Each row below holds a small network's activations on one input, seen along a few directions.
Each table varies a few parts of the input and shows all the possible inputs, shuffled.
Descriptions start from the smaller parts, as in this example, which fits no table here: ring(8) and (point or ring(9) or (values(3) and line(4))).
Shared parts are said once, and a part with two or three values counts as separate values.
(in the rows, 128 means zero)

Other details of the inputs vary at random and push rows far along two fixed directions, the same in every table; ignore that.

Table:
x1: [138 110 107 135 140 130 128 136 140 130 116]
x2: [121 196 121 110  95 100  93 176 112 111 165]
x3: [146 113 137 147 118 125  96 216 127 138  48]
x4: [127  93 147 126 149 153 164  92 132 131 143]
x5: [128 160 113 104 106 120 124 130 125 118 151]
x6: [135 184  69 107  95  94  96 153 130 112 145]
x7: [122  88 165 151 152 148 141 113 130 146  85]
x8: [110 132 163 127 124 124 142  96 107 121 162]
x9: [123 101 149 136 159 148 156  87 134 133 143]
x10: [135  90 129 150 137 137 123 144 138 144  63]
x11: [129 120 147 144 142 149 108 173 146 150  70]
x12: [107 120 165 119 145 140 169  58 117 119 205]
x13: [116 117 124 105 119 126 179  21 108 116 191]
x14: [137 123 110 117 123 129 145 117 126 120 157]
x15: [130 192  85 113 103  91  89 154 127 115 150]
x16: [136  97 139 156 159 145 118 157 148 144  84]
x17: [139 182  81 100  84 101 104 162 122 111 152]
x18: [124  87 154 157 154 145 129 119 135 147  74]
Description of these inputs: values(3) and (point or ring(5)).
- Changing only the values(3) part turns x6 into x1. The same change can be made to x2. Which row results? => x12
- List by row number the other rows that have the values(3) part in common with x7. => x3, x8, x10, x13, x18

Table:
x19: [141 170 117 117  93  91  99 189 108 116 114]
x20: [143  65 156 160 159 135 138 146 126 144  57]
x21: [112 147 179 128 140 127 132 117 118 126 149]
x22: [103 116 168 105 169 182 189  25 134 129 228]
x23: [164  95 103 146 142 142 127 189 146 133 101]
x24: [124  47 171 175 155 140 140 117 119 154  56]
x25: [119 105 133 130 154 146 154  46 137 142  99]
x26: [130  74 132 147 160 175 139 118 176 164  52]
x27: [135 161  65  93 119 122 145  63 154 119 191]
x28: [117 185 153 142 100  91  77 186 105 122 133]
x29: [119 110 186 152 150 161 105 196 142 142  78]
x30: [123 116 172 147 153 164 110 204 147 148  90]
x31: [122 154 108  92 104 122 156  83 116 108 206]
x32: [152 161  90 106 100 123 106 207 133 122 138]
x33: [100  82 187 140 135 156 170  45 113 145 121]
x34: [135 136  85 110 120 100 157  81 114 100 208]
x35: [128 176  81 135  95  85  73 154 113 126  89]
x36: [134 169 102 104  86 100 105 167 112 104 151]
x37: [145 151  79 121 103  76 104 166 109  97 152]
x38: [116 140  94 109 124 122 135  61 139 119 145]
- What is each input in this table made of? => line(4) and line(5)
- Changing only the line(4) part turns x27 into x32. The same change can be made to x26. Which row results? => x31
- Which other rows does x36 become when the line(4) part takes its other values? List them by row number. => x29, x37, x38
